These are the activations of a small network on made-up records, seen along a few directions, one row for each record.
Records have a field called J. Each example row is followed by its value.
The largest differences between rows may come from other fields.
Random noise pushes rows far along 10 fixed directions. That doesn't count. These rows show it; they differ only by the noise:
[-147, -11, -42, 173, -250, -14, 84, 80, 295, -322, 146, 33, 309, -197, 80, -85, -190, -40, 84, -52, -182, -168, 126]
[313, -198, -70, -435, -144, -196, 101, -56, -18, 42, -80, 137, -183, 7, 27, 81, 132, -102, -265, -284, 543, 135, -358]
[266, -51, 274, -107, 51, 50, 9, -150, -87, -312, -53, 257, -179, 438, -354, -199, -27, 69, -264, -139, 336, 322, -266]
[152, -155, 441, -499, -60, -285, -408, -74, -114, -108, -589, -88, 64, 353, 74, 415, 109, -50, 138, -261, 664, -29, -65]
[-98, 363, 575, 160, -254, 58, -151, -99, -36, -122, -216, 200, 175, -15, 194, -139, -51, -104, 67, -44, 426, 87, 190]
[88, -450, -186, -20, 63, -27, 292, -49, 177, -48, 235, 0, -252, 55, -284, -43, 116, -10, -75, -118, 183, 289, -109]
[-64, -70, 49, 11, -168, -109, 250, 117, 279, -438, 47, 98, 449, -183, 140, -117, -236, -119, 9, -158, 90, 42, 96]
[190, 504, -272, -138, -294, 46, -74, -95, -128, 369, 255, 94, -435, -48, -77, -411, 82, -102, -132, 165, 80, -52, -361]
[-53, -76, 185, 346, -78, 167, -191, -203, -98, 32, 15, 255, -206, -185, -81, 120, 235, 133, -265, -120, -81, 8, 133]
[50, 88, 389, 195, 184, 219, 296, -39, 96, -151, 21, 72, -11, -48, -84, -296, -99, -62, 91, -277, 574, 363, -29]
[-93, 79, -57, 305, -297, 283, -13, -38, 264, 122, 209, 11, -61, -397, 142, 89, -48, 130, 21, -230, -238, -500, -84]
[114, 8, -424, -263, 12, -269, -347, 52, -164, -182, -26, 2, 73, -123, -132, 81, 67, 15, -205, 19, -449, -211, -70]

[51, -53, -138, 216, -142, 171, 276, 78, 325, -261, 248, 24, 19, -59, -90, -156, -314, 184, -31, -100, -355, -238, -170] | j8
[-180, -190, -85, 152, 67, -155, 90, -72, -62, 95, 169, 13, 60, -80, -77, -83, 235, -133, -48, 354, -135, 516, 491] | j5
[399, -75, -15, 251, -13, -127, -164, -12, -156, -682, -67, 438, -295, -186, -157, -185, 168, -145, -388, -291, 549, 195, -269] | j3
[43, -362, -402, 74, -333, -238, -89, 2, 207, -226, 228, -91, -269, -85, -34, 97, 149, -191, 53, -20, 168, -54, -66] | j9
[77, -73, 22, 22, 376, 81, -251, 154, -139, -196, -172, -2, 126, -339, -36, 305, 64, 77, -207, -380, -250, -149, -110] | j2
[-39, -382, 215, 410, 285, 486, 20, -194, 67, 111, 130, -72, -415, 258, -501, 127, 87, 318, -24, -104, -179, 50, -69] | j4
[240, 638, 260, -188, 169, 190, 161, 7, -141, -52, -101, 101, 64, 131, -12, -416, -224, -21, -25, -50, 383, 44, -299] | j3
[-281, 133, -55, 321, -64, 126, 400, -30, 77, 466, 105, -123, 29, -342, 285, -24, -10, 65, 119, 59, -108, -193, 295] | j6
[179, -311, -174, -437, 348, -45, -66, 157, -77, -10, -181, -55, 209, -90, 10, 371, -69, 121, -223, -286, -249, -195, -171] | j2
[-272, 49, 5, 98, -185, -43, 75, -90, -12, 48, 100, 111, 123, -35, 204, -58, 52, 49, -8, 305, -219, 81, 292] | j1
[98, 511, -17, 82, 38, -15, 19, -4, -206, -91, -73, 76, 234, -201, 220, -170, -122, 20, -16, -55, -13, -219, 7] | j7
[147, 219, 134, 43, -254, -21, -182, -65, 19, -152, -48, 52, -187, 80, -10, -160, -10, -96, 96, -164, 513, -153, -311] | j4
[125, 262, 271, 346, 220, 243, -198, -51, -272, -219, -93, 201, -65, -303, -18, -70, 55, 43, -328, -227, 97, 116, 33] | j5
[31, -70, 49, -89, 168, -89, 149, -39, -153, 111, -141, 152, 131, -181, 100, 30, 181, -58, -154, 30, 133, 259, 191] | j3
[67, -208, -8, 240, 89, 230, 21, -98, -29, -69, 179, 32, -264, 162, -313, -84, 84, 116, -141, 13, -115, 194, -18] | j9
[-98, -696, -49, 433, -169, 54, 252, -80, 263, -182, 120, 32, -91, -14, 14, 391, 127, 157, -3, -159, -12, -135, 196] | j7
[109, 270, 185, -101, 90, 28, -207, -36, -277, -2, -365, 90, 217, -247, 280, 121, 25, 129, -309, -231, -51, -180, 22] | j9
[-228, -2, 73, -40, 288, 314, 674, 115, 399, 96, 103, -214, 502, 212, -68, -220, -462, 110, 306, 29, -48, 322, 168] | j4
[-215, -4, 255, 123, -418, -260, -138, -91, -104, 72, -355, 146, 195, -81, 431, 255, 136, -5, -29, 70, 98, -184, 481] | j6
[20, 192, 243, 200, -61, 112, 91, -35, 142, -57, 90, -148, -237, 132, 50, -341, -90, -149, 521, -11, 752, 159, -213] | j1
[213, 213, -244, -386, -344, 34, 146, 35, 184, 323, 70, -277, -294, 307, 51, -27, -226, 68, 209, -41, 165, -552, -554] | j8
[139, 413, -363, -38, 396, 185, -35, 212, -74, -242, 250, -13, 87, -185, -229, -372, -252, 11, -125, -94, -620, -73, -316] | j2
[24, -148, -185, -289, 187, -150, 215, 32, -16, 332, -212, -261, 56, 75, 83, 207, -28, 54, 138, -37, 121, -24, 5] | j8
[-77, -623, -110, 168, -113, -31, -75, -152, -14, -36, 80, 174, -179, 12, -127, 384, 334, 186, -463, 78, -409, 127, 294] | j5
[-7, 375, -169, 67, -330, 190, 325, -188, -117, 429, 278, 197, -302, 236, 37, -346, 31, 167, -255, 395, -268, -52, -13] | j7
[39, -75, -75, -91, 409, -398, -78, -123, -449, -92, -232, 13, -137, 323, -269, -158, 223, -50, -50, 235, 105, 528, 346] | j6
[83, 281, 192, 30, -275, 180, -13, -72, -4, 157, 107, 57, -220, 122, 82, -215, -6, 18, 161, 56, 368, -40, -263] | j1

Here are new rows. What is J for each?
[86, -390, 120, -319, -269, 114, 565, -179, 376, 287, 56, 75, -110, 457, 98, 104, -76, 80, -24, -19, 329, 40, -266] | j3
[-102, -295, 115, -123, -267, -106, 285, -99, -2, -13, -66, 343, 236, -3, 304, 158, 85, 160, -432, 80, -83, 139, 141] | j1
[-130, 75, 112, 93, 230, 107, 256, 61, 121, -91, -96, -183, 320, -71, 116, -47, -190, 36, 137, -106, 118, 115, 195] | j9
[104, 508, 155, 165, 193, 366, 289, 6, -74, -293, -13, 391, 391, -148, 132, -279, -364, 343, -401, -261, -66, 37, -200] | j1
[-46, 70, 82, -339, 126, 11, 368, -46, -132, 322, -23, 34, 151, 39, 172, -41, 36, 122, -130, 111, 72, 233, 22] | j1
[111, 502, -196, -318, -89, -292, 153, 109, -159, -71, -175, 9, 321, -245, 490, -197, -147, -201, 47, -44, 257, -117, 32] | j7
[-79, 64, -158, 223, 21, -84, -443, -148, -255, 211, -50, -95, -217, -240, 27, 132, 318, -32, -5, 145, -188, -74, 207] | j9
[-93, -236, -185, -30, 54, 24, 154, 36, 79, 101, 175, -198, -170, 37, -65, 63, 80, 52, 173, 106, 43, 43, -39] | j1
[136, -384, -51, 122, -216, -140, 72, 1, 102, -151, -177, 38, -5, -248, 330, 366, 130, 34, -5, -390, 334, -288, -8] | j7
